A small network was shown many inputs. Here are its activations along a few directions, one row for each input.
In each table, some parts of the input vary, and every possible input appears once, in random order.
Descriptions start from the smaller parts, as in this example, which fits no table here: one of 2 separate values, together with either a single point or one of 9 places along a line or (one of 4 places along a line, together with one of 5 places around a ring).
Shared parts are said once, and a part with two or three values counts as separate values.
(in the rows, 128 means zero)

Other details of the inputs shift rows strongly along two fixed directions, in all tables alike. That doesn't count.

A family of inputs:
r1: [160  97 133 117 116  92 145 143 103 138 144 174  88  96  88  81  90]
r2: [114 145 140  79 158 125 141 104 161 119 154 165 214 100 145  87 157]
r3: [ 74 136 101 181 111 147 111 122 129 160 111 115 138 187 131 167 105]
r4: [ 88 134 110 195 106 137 127 150 110 131 106 120 131 191 134 185 120]
r5: [173 118 140 105 130 117 140 116 111 111 133  73  80 112 130 104 124]
r6: [205 132 140 112 129 119 111 136 128 113 102 116  70 130 129 147 129]
r7: [170 108 153 109 136 117 133 134 103  97 141 114  76  86 122 144 135]
r8: [115 160 133  76 151 138 107 112 172 145 148 165 203 101 138  82 154]
r9: [ 50 120 103 193 105 157 130 125 118 152 146 118 121 137 152 147 115]
r10: [174 118 160 117 126 112 127 135 110 108 124 119  74  84 124 147 142]
r11: [118 158 139  76 155 129 108 109 190 150 135 191 231 118 134 112 157]
r12: [ 66 137 109 203 105 141 125 145 118 139 125 154 152 160 142 197 127]
r13: [176 110 148 100 135 116 137 137 104  91 122  91  79 124 118 132 131]
r14: [182 120 157 107 126 112 131 137 110 102 105  97  77 122 119 133 138]
r15: [198 130 142 122 129 116 107 137 132 120 123 135  68  93 134 161 135]
r16: [ 77 101  90 183  96 111 157 153  88 152 119 153 103 183  97 114  63]
r17: [114 153 126  77 159 134 102 108 181 156 135 185 229 111 139  96 162]
r18: [155 120 136 104 125 132 131 121 130 128 132  87  90 122 132  95 135]
r19: [185 121 129 102 124 127  98 115 122 144 113  87  75 116 120 113 124]
r20: [113 141 135  76 165 130 171 123 170  90 129 144 239 134 122  76 156]
r21: [ 45 120 101 202 124 152 168 131 110 116 144 118 156 136 132 160 113]
r22: [ 64 140  91 179 106 155 110 124 118 155 125  96 121 172 135 135 105]
Description of these inputs: one of 2 separate values, together with either a single point or one of 10 places around a ring.
Changing only the choice among 2 separate values turns r3 into r11. The same change can be made to r16. Which row results?
> r1
Which other rows does r17 become when the choice among 2 separate values takes its other values? List them by row number.
> r19
Which other rows does r21 become when the choice among 2 separate values takes its other values? List them by row number.
> r20

A family of inputs:
r23: [ 34 130 109 154 130 141 146 126 128 133 139 156 203 164 135 124 129]
r24: [110 126 123 141 123 124 137 136 127 130 136 156 137 128 130 128 122]
r25: [ 95 107 105 202  90 129 125 145  77 143 120 105  51 163 123 165  88]
r26: [176 135 145  67 151 111 140 127 159 117 136 169 168  94 114  86 139]
r27: [117 144 131 135 135 141 111 124 139 121 123 129 139 137 154 165 151]
r28: [157 131 155  50 150 113 141 122 144 110 137 142 163 107 120  68 153]
r29: [ 49 136 110 159 127 131 134 134 133 144 131 186 197 165 130 137 125]
r30: [165 143 142 105 140 129 115 120 149 120 118 119 142 118 135 144 151]
r31: [ 98 123 125 138 127 130 144 129 120 123 139 135 141 123 131 117 127]
r32: [175 104 144 119 113 106 120 139  94 129 126 115  49 104 112 129 114]
r33: [ 65 154 105 163 142 153 119 120 158 130 119 150 206 169 152 173 142]
r34: [192 124 148 125 122 127 108 129 119 118 114  79  61 104 126 160 134]
r35: [105 123 105 215 105 149 111 135  99 134 115  76  70 151 141 209 108]
r36: [173 136 145  55 151 112 143 122 156 112 128 144 167 117 115  66 142]
r37: [180 109 139 119 112 114 130 139 102 122 122 100  46 120 120 112 114]
r38: [179 135 143  56 150 112 139 126 159 117 123 155 165 120 113  70 141]
r39: [ 79 152 122 150 130 146 117 125 146 132 119 145 182 161 156 166 154]
r40: [173 109 141 119 113 114 134 135  98 117 127  89  48 116 121 109 114]
r41: [176 150 144  44 155 133  97  94 181 149 142 129 169  79 133  69 156]
r42: [ 87 102 101 202 100 137 143 135  81 134 127  74  67 154 119 155  83]
r43: [138 141 132 100 129 143  92 105 147 157 143 109 119  98 147 103 143]
r44: [180 153 167  51 152 123 111 121 167 111 121 146 167 104 139 115 183]
r45: [ 48 135 101 161 135 143 153 125 140 132 135 157 206 154 130 125 120]
r46: [167 100 139 123 123 119 140 126  98 118 135  82  64  97 108 118 109]
r47: [156 124 138 102 138 111 133 129 134 129 130 154 139 110 109 110 124]
r48: [ 46 138 103 165 128 140 147 132 141 134 139 174 197 157 140 128 128]
r49: [181 104 136 123 118 107 125 136 100 131 123 110  56 105 103 130 104]
r50: [102 107  98 204  95 131 129 142  84 144 117 100  61 162 113 165  79]
r51: [179 108 132 134 121 117 141 132 110 120 136 101  61  90 114 123 109]
r52: [ 57 157 112 159 134 153 115 128 150 132 122 155 203 170 158 171 155]
Changing only one part turns r43 into r41. The same change can be made to r31. Which row results?
> r45
What is each input in this table made of?
> one of 2 separate values, together with either a single point or one of 4 places along a line or one of 10 places around a ring
Which other rows does r38 become when the choice among 2 separate values takes its other values? List them by row number.
> r37
